Here are a small network's activations along a few directions, averaged over the inputs that share one value of a field.
Related values have similar rows: they may be neighbours, one step apart, or belong to one group.
In the rows, 500 means zero.
Strong random noise was added to every row along 8 fixed directions; ignore it. To show where, here is one row again and again, with new noise each time:
[725 516 550 551 437 309 630 288 680 503 302 648 246 583 527 358 456 567
 272 505 739 574]
[568 454 785 489 560 359 196 384 570 577 463 446 288 449 426 536 215 421
 592 595 486 526]
[698 496 655 752 604 295 326 485 545 331 276 803 378 870 798 572 573 516
 691 534 389  17]
[548 483 440 635 343 427 732 559 529 404 430 487 472 651 455 542 668 538
 417 488 608 512]
[593 562 322 782 371 413 722 666 537 382 394 479 440 713 542 594 769 558
 446 464 509 367]
[420 476 667 441 481 352 315 486 502 463 564 505 507 462 428 504 363 553
 540 533 416 491]
[253 274 702 479 370 553 519 451 358 371 551 600 501 452 402 572 323 458
 704 638 690 568]
[677 425 566 472 449 391 428 599 534 371 412 502 384 529 670 543 338 537
 611 413 468 480]
[435 473 540 378 428 438 603 428 482 454 539 662 477 406 510 361 425 560
 435 479 684 595]
[318 784 580 816 837 479 311 212 468 819 518 902 152 415 499 330 572 286
 550 771 727 133]


ZAPE, 18 values:
sur: [464 298 634 660 370 583 632 305 534 458 343 421 390 651 293 699 603 302
 529 773 694 632]
pebi: [494 353 585 439 451 570 532 468 435 378 409 508 632 597 479 593 336 634
 626 518 511 498]
pemu: [379 602 237 629 460 492 359 539 549 472 440 380 301 211 483 504  64 855
 400 542 363 678]
tizo: [482 240 704 232 563 651 690 411 316 485 446 704 735 568 564 447 578 326
 621 478 636 452]
sokad: [486 319 448 447 364 470 603 496 531 445 466 408 652 447 406 537 462 634
 340 496 403 609]
gumem: [265 391 419 612 429 537 576 337 490 493 496 582 641 464 310 464 603 546
 329 656 504 479]
neta: [541 396 522 440 469 485 713 341 505 564 360 580 508 524 410 447 526 520
 354 509 638 567]
mam: [ 79 335 449 905 344 699 707 450 323  96 426 860 567 776 612 634 594 689
 778 726 668 236]
migaf: [413 387 378 352 447 583 654 613 383 420 525 459 638 397 495 537 417 588
 567 414 510 536]
gumi: [607 572 605 457 665 631 455 483 473 497 586 602 591 702 653 449 698 349
 577 396 481 402]
tobif: [767 408 742 349 601 691 443 593 478 545 478 230 522 734 605 667 452 231
 802 400 496 580]
bam: [527 651 568 570 723 516 247 601 478 593 558 491 672 724 536 608 843 236
 662 536 275 106]
ranuz: [401 419 318 433 494 581 467 482 433 440 514 728 556 260 724 394 399 579
 509 495 459 480]
nin: [490 461 669 609 409 573 420 419 582 526 557 318 440 581 337 637 383 484
 511 596 492 668]
fop: [262 582 370 464 548 628 483 508 432 517 619 594 599 312 548 415 332 659
 573 491 493 556]
sile: [483 221 574 391 429 696 583 614 289 244 450 727 427 503 811 549 312 380
 922 448 727 438]
papev: [385 586 307 604 512 600 318 545 513 621 599 319 433 271 397 551 496 414
 456 600 393 573]
setos: [393 422 550 406 468 385 346 330 544 426 483 689 335 299 538 397 186 652
 478 596 600 578]
ZAPE is arranged as a line.
Question: List every value one step from tobif, in the order listed.
Answer: mam, fop
Question: List every value one step from tizo, in the order listed.
Answer: sokad, neta
Question: List every value one step from sur, in the order listed.
Answer: bam, papev
Question: List every value one step from sile, in the order listed.
Answer: setos

ZET, 18 values:
pemos: [416 747 669 459 576 383 391 476 548 582 766 381 719 658 245 457 796 509
 320 477 270 447]
zitop: [580 524 646 306 581 515 566 337 542 606 442 639 527 497 514 370 424 481
 426 465 669 623]
zibu: [555 603 370 593 327 485 849 610 542 559 538 230 502 681 277 559 847 398
 324 462 621 669]
gitu: [313 472 521 480 515 400 317 294 522 605 537 592 479 255 364 390 290 634
 342 611 446 552]
dopul: [541 662 131 819 494 455 680 425 596 580 371 697 339 414 582 369 635 644
 220 524 587 417]
gozad: [524 426 491 636 441 364 453 418 577 413 332 612 305 529 503 518 451 550
 507 584 546 386]
lokap: [414 377 510 705 442 484 446 606 442 327 387 398 461 644 467 694 372 647
 669 550 391 375]
gezu: [745 396 577 328 326 580 742 456 581 379 437 458 383 501 548 427 338 466
 449 355 804 805]
pav: [ 82 642 488 532 518 523 394 449 469 663 741 348 683 353 124 529 547 591
 399 685 355 614]
seme: [565 473 566 309 579 561 459 466 522 668 601 333 676 456 421 482 583 345
 434 442 393 629]
teso: [660 691 304 407 550 330 379 585 625 495 513 545 286 260 719 291 358 620
 369 386 443 546]
mus: [851 488 523 262 675 419 514 574 485 460 400 737 689 698 914 361 702 479
 537 236 375 169]
fodof: [627 362 630 525 374 234 408 428 645 221 271 505 512 725 508 594 248 851
 448 505 307 461]
fubim: [558 674 364 807 472 284 322 548 647 401 406 494 208 561 595 535 387 716
 450 528 327 364]
pek: [541 515 493 458 576 631 430 518 521 656 568 322 582 468 452 550 573 345
 512 497 415 587]
mimon: [410 410 581 517 433 660 489 487 476 551 530 292 558 460 339 678 412 387
 567 579 528 710]
bul: [705 436 899 138 669 298 245 421 467 383 517 788 786 779 715 367 629 388
 629 399 375 221]
bulo: [383 496 552 450 567 397 269 580 439 519 565 457 623 480 437 562 538 549
 529 524 251 306]
ZET is arranged as a line.
Question: Going along ZET from pemos by way of its neighbour gezu, in what order are zibu, dopul, gozad, lokap, pav, fodof met?
Answer: zibu, gozad, dopul, pav, fodof, lokap
Question: How many steps from neighbour to neighbour lead from zitop to bul, at the fewest?
Answer: 10
Question: List every value one step from mus, in the order listed.
Answer: gitu, bulo
Question: List every value one step from pek, in the order listed.
Answer: seme, mimon
